Small tables with named rows and columns. After each table, cells are looked up by row and column.

sinezi =
         satu  puvobe  mubop
rafoto   0.76    0.33   0.66
dok      0.65    0.78   0.26
zisiseb  0.56    0.51   0.29
dud      0.49    0.35   0.52
fabamem  0.66    0.52   0.27
tutevo   0.11    0.53   0.12
bes      0.72    0.85   0.33
vadid    0.23    0.35   0.63
forasi   0.50    0.76   0.71
sobuz    0.69    0.47   0.45
mig      0.57    0.23   0.59

vadid, satu => 0.23
sobuz, mubop => 0.45
vadid, mubop => 0.63
rafoto, mubop => 0.66
tutevo, puvobe => 0.53
vadid, puvobe => 0.35
dok, puvobe => 0.78
fabamem, puvobe => 0.52
rafoto, puvobe => 0.33
sobuz, satu => 0.69
Which row has the largest mubop? forasi

senulad =
	gonog	gizuno	baguge
muf	39	94	79
gopomu	91	100	82
nim	51	28	84
tonu	36	10	218
lub	67	92	42

baguge of tonu = 218
gonog of muf = 39
gizuno of gopomu = 100
gizuno of tonu = 10
baguge of muf = 79
baguge of nim = 84
gizuno of lub = 92
gonog of tonu = 36
gonog of lub = 67
gizuno of muf = 94
baguge of gopomu = 82
gizuno of nim = 28
gonog of nim = 51

teluga:
|  | vum | tol | nupegug | pep | dedemu | lir | gor | diri |
|---|---|---|---|---|---|---|---|---|
| kan | 148 | 97 | 138 | 91 | 142 | 150 | 168 | 146 |
| buv | 132 | 146 | 104 | 143 | 151 | 150 | 90 | 135 |
| bal | 146 | 156 | 142 | 100 | 182 | 126 | 128 | 160 |
| vasu | 165 | 108 | 133 | 156 | 204 | 122 | 189 | 127 |
| tes | 124 | 147 | 145 | 149 | 150 | 112 | 90 | 134 |
| vudazev | 127 | 146 | 151 | 118 | 172 | 106 | 165 | 128 |
| loni | 95 | 158 | 138 | 134 | 118 | 128 | 116 | 136 |
| puvese | 249 | 119 | 141 | 133 | 65 | 121 | 145 | 100 |
| buvozem | 214 | 107 | 92 | 150 | 185 | 131 | 101 | 194 |
| tekavu | 138 | 174 | 120 | 173 | 1 | 130 | 81 | 117 |
| tego | 158 | 120 | 142 | 135 | 63 | 122 | 148 | 126 |
| tasir | 5 | 131 | 129 | 167 | 84 | 135 | 103 | 125 |
| dukagu | 171 | 106 | 139 | 124 | 112 | 155 | 132 | 96 |
| sipom | 133 | 121 | 113 | 142 | 112 | 123 | 81 | 125 |

pep of buv: 143
nupegug of buvozem: 92
pep of puvese: 133
nupegug of vasu: 133
vum of kan: 148
dedemu of puvese: 65
lir of tes: 112
nupegug of buv: 104
gor of buvozem: 101
lir of tego: 122
dedemu of vudazev: 172
Row with the largest vum: puvese

bov
fields: sizo, rer
zap: [2.8, -2.3]
dazik: [-10.2, 0.8]
dovu: [-16.4, -3.0]
rolekuz: [-30.2, 18.1]
pakarad: [-34.6, -3.9]
gida: [-38.2, 2.5]
vatolo: [-69.2, 63.5]
kabo: [16.1, -59.5]

gida, rer => 2.5
pakarad, rer => -3.9
rolekuz, sizo => -30.2
zap, sizo => 2.8
zap, rer => -2.3
kabo, rer => -59.5
pakarad, sizo => -34.6
rolekuz, rer => 18.1
kabo, sizo => 16.1
dovu, sizo => -16.4
vatolo, rer => 63.5
gida, sizo => -38.2
dovu, rer => -3.0
dazik, rer => 0.8
dazik, sizo => -10.2
Which row has the largest rer? vatolo

Table favof
	bitog	gekavel	lanok	latiror	vazu	les	num	napapo	rulepi
maz	56	49	56	68	48	46	45	66	42
desulaz	61	37	52	54	37	59	47	37	35
litudug	35	56	53	54	41	43	42	54	51
lavo	36	53	59	36	43	32	50	42	50
detogo	51	46	44	41	55	54	43	63	24
sibu	36	43	42	45	47	61	53	56	60
fen	35	40	39	66	57	40	40	40	65
fevo	52	75	42	49	50	61	48	47	65
nela	41	32	49	55	35	38	42	37	66
sedurer	63	45	38	42	27	37	51	50	61
fon	54	45	71	55	65	39	76	37	64
lizumo	52	61	50	63	51	47	78	37	39
nipuzut	69	40	73	48	36	56	59	42	48
keb	60	62	34	35	50	40	36	35	20

maz, num -> 45
fen, rulepi -> 65
sedurer, napapo -> 50
desulaz, latiror -> 54
fen, gekavel -> 40
fevo, lanok -> 42
detogo, lanok -> 44

Table ridid
          gim    mik    dap   pesi  bazotov    dib    taz    kon    tas
tipago  45302  40494  40494  97182    32866  21515  39902  73490  40347
kofeg   53029  41316  76810  66255    36941  33945  36913  72199  32830
nizig   45343  59103  56650  82467     9621    993  23634  67792  22138
zut     32715  35206  40841  40673     8464   1427  21854  48087  12735
lozod   46902  33470  83608  40646    46153  36487  51429  61526  40637

nizig, mik: 59103
nizig, taz: 23634
lozod, dib: 36487
zut, dap: 40841
zut, mik: 35206
kofeg, gim: 53029
zut, dib: 1427
nizig, pesi: 82467
nizig, kon: 67792
kofeg, kon: 72199
kofeg, dap: 76810
nizig, dap: 56650
tipago, dib: 21515

gur:
,kir,rolon,mar,nid,fezogem,rim,zuz,geda,tet
bol,28205,-22854,15778,19083,-6925,15332,1332,15134,-16319
sep,55734,9919,37722,29581,19343,-25631,-1531,9375,-14869
pasuzi,-8991,40990,20858,-17754,20834,33398,8992,16335,66514
zosi,-9113,51778,-909,-12791,2361,16851,7187,-8256,76069
niru,-7975,62038,-4688,-5357,-9435,41600,28740,-19217,61750
regi,-4044,6558,-16915,14606,-43684,22547,13492,-22362,14319
menetu,-13981,59905,-21839,-2328,34914,-22248,7138,-4758,72911
rusit,56656,18446,48737,29040,13207,30481,29959,13118,-41059
vak,-6846,42323,30495,-21242,-55917,92355,24452,-30561,71491
zofa,22793,-62749,19369,33597,16157,10655,7826,39332,-67393
taz,4640,27329,4662,-15624,-52134,30356,-17035,-32008,69870
rovotiz,45164,5764,42775,32044,35796,6100,20022,24875,-40206
luzelo,2962,-33867,-18833,50323,-7512,10987,40343,317,-73528
gug,-20746,60473,-10786,-6622,19185,48335,43090,14690,53493

regi, zuz => 13492
rovotiz, fezogem => 35796
pasuzi, rim => 33398
bol, mar => 15778
gug, geda => 14690
pasuzi, fezogem => 20834
niru, geda => -19217

